a =
[[221 203 142 158 167  75  79  38]
 [176  36  58 203  40 214 168  21]
 [ 23 158 223  62 156 123  19 196]
 [235  57  98 161 216 233  88 214]
 [169  54 204 178 235 105  69  50]
 [136  98 219 111  61 124  87 189]]
Rows and columns are counted from 1.
(1, 1): 221
(5, 1): 169
(5, 7): 69
(6, 8): 189
(2, 6): 214
(5, 2): 54
(1, 4): 158
(1, 8): 38
(1, 7): 79
(2, 7): 168
(5, 3): 204
(3, 3): 223
(4, 1): 235
(4, 7): 88
(3, 7): 19
(3, 6): 123

m =
[[44, 43, 65, 49, 48, 48],
 [36, 18, 85, 43, 80, 44],
 [68, 38, 42, 56, 73, 68],
 [75, 29, 56, 62, 83, 79],
 [33, 41, 78, 46, 44, 39],
 [47, 41, 37, 41, 66, 43],
 [30, 33, 54, 33, 67, 29],
 [45, 40, 42, 40, 66, 42],
 [57, 47, 30, 47, 62, 52],
 [48, 20, 73, 46, 85, 53],
 [51, 33, 27, 37, 84, 44],
 [47, 38, 86, 57, 48, 57],
 [30, 33, 70, 38, 60, 32],
 [42, 17, 97, 50, 77, 54],
 [40, 15, 93, 47, 81, 50],
 [55, 25, 82, 56, 74, 64]]
Rows and columns are counted from 1.
(1, 1) = 44
(7, 3) = 54
(9, 2) = 47
(16, 2) = 25
(7, 1) = 30
(1, 5) = 48
(15, 5) = 81
(16, 6) = 64
(5, 1) = 33
(12, 4) = 57
(6, 2) = 41
(8, 3) = 42
(12, 5) = 48
(3, 2) = 38
(16, 3) = 82
(4, 6) = 79
(10, 4) = 46
(8, 1) = 45
(2, 4) = 43
(10, 2) = 20
(16, 1) = 55
(11, 4) = 37
(14, 1) = 42
(2, 6) = 44
(9, 5) = 62
(11, 2) = 33
(9, 4) = 47
(8, 4) = 40
(13, 1) = 30
(13, 4) = 38

x =
[[ 41.4 -31.9  -3.8 -16.2  20.5   7.8 -12.0  25.1  14.3  12.9 -11.4 -33.1
   52.0  -1.6]
 [ 24.2   7.5  -1.1  32.0 -10.2  23.8 -18.4   9.0 -37.2  -0.6  34.0  -0.8
   10.9 -19.2]
 [ -8.0  -9.0 -11.1  14.4   1.3  -5.4 -10.8  19.6 -27.1 -50.3 -27.5 -12.2
   20.5  13.5]
 [-10.2  28.7   2.7  31.0 -21.2  14.5  -3.0 -17.0 -31.5  -1.6  35.0  24.1
  -32.2 -14.6]
 [ -1.8  -8.1  -4.3  12.6   1.2  -4.3  -6.5   8.8 -19.9 -28.0 -13.0  -4.5
   14.7   6.3]
 [-30.1  24.0   9.4  -6.5 -15.1 -10.9  20.1 -28.8  12.2   7.1  10.7  22.0
  -48.7   2.1]
 [ -0.7  -2.2   1.1   1.7   1.7  -4.2  -3.0  -2.0   0.0  -0.9  -1.4  -0.4
    1.5   0.2]
 [ 17.9 -20.6   4.1 -38.8  16.7  -9.0   2.2   7.5  41.5  27.4 -22.7 -20.0
   19.6   8.7]
 [-26.3  16.2   0.7  11.3 -11.6  -4.9   7.2 -15.0 -12.7 -15.4   3.2  19.3
  -31.8  -0.2]
 [  8.3 -24.6   7.7 -59.7  15.5 -19.0  20.6  -2.5  73.0  36.1 -36.2 -21.3
    6.6  14.6]
 [-22.2  19.7   2.1  10.6 -13.0   0.7  10.5 -16.5  -5.6  -2.7  14.2  21.9
  -29.6   0.4]
 [ 13.1 -25.3   0.8 -37.2  16.2 -12.4   8.3   8.5  46.3  23.6 -24.8 -17.2
   15.8   9.6]
 [ 12.0  -2.6  16.3 -49.7   7.9  -0.1  22.5 -21.6  65.4  68.6   7.8  -0.6
  -20.4  -4.2]
 [ -4.0  -4.1   3.9 -18.6   5.6  -9.6  12.5  -7.0  23.1  10.0 -10.7   1.9
   -7.7   7.0]
 [ -4.2  26.4   4.3  20.7 -16.2  15.4   0.1 -21.2 -14.8  14.6  42.7  26.1
  -33.2 -16.5]
 [ -3.9   2.3   4.8 -21.1   1.4  -4.8  12.2 -10.0  27.4  23.2   3.3  -0.5
  -17.7   3.3]]
Rows and columns are counted from 1.
row 1 col 1 = 41.4
row 5 col 12 = -4.5
row 9 col 9 = -12.7
row 9 col 14 = -0.2
row 6 col 12 = 22.0
row 8 col 9 = 41.5
row 5 col 4 = 12.6
row 13 col 12 = -0.6
row 12 col 7 = 8.3
row 2 col 7 = -18.4
row 15 col 3 = 4.3
row 15 col 6 = 15.4
row 13 col 9 = 65.4
row 10 col 12 = -21.3
row 1 col 6 = 7.8
row 4 col 8 = -17.0
row 11 col 7 = 10.5
row 5 col 9 = -19.9
row 2 col 9 = -37.2
row 1 col 13 = 52.0
row 16 col 2 = 2.3
row 6 col 10 = 7.1
row 9 col 8 = -15.0
row 4 col 7 = -3.0
row 6 col 7 = 20.1
row 7 col 1 = -0.7
row 1 col 7 = -12.0
row 3 col 2 = -9.0
row 15 col 9 = -14.8
row 6 col 6 = -10.9
row 2 col 12 = -0.8
row 3 col 14 = 13.5
row 13 col 6 = -0.1
row 13 col 4 = -49.7
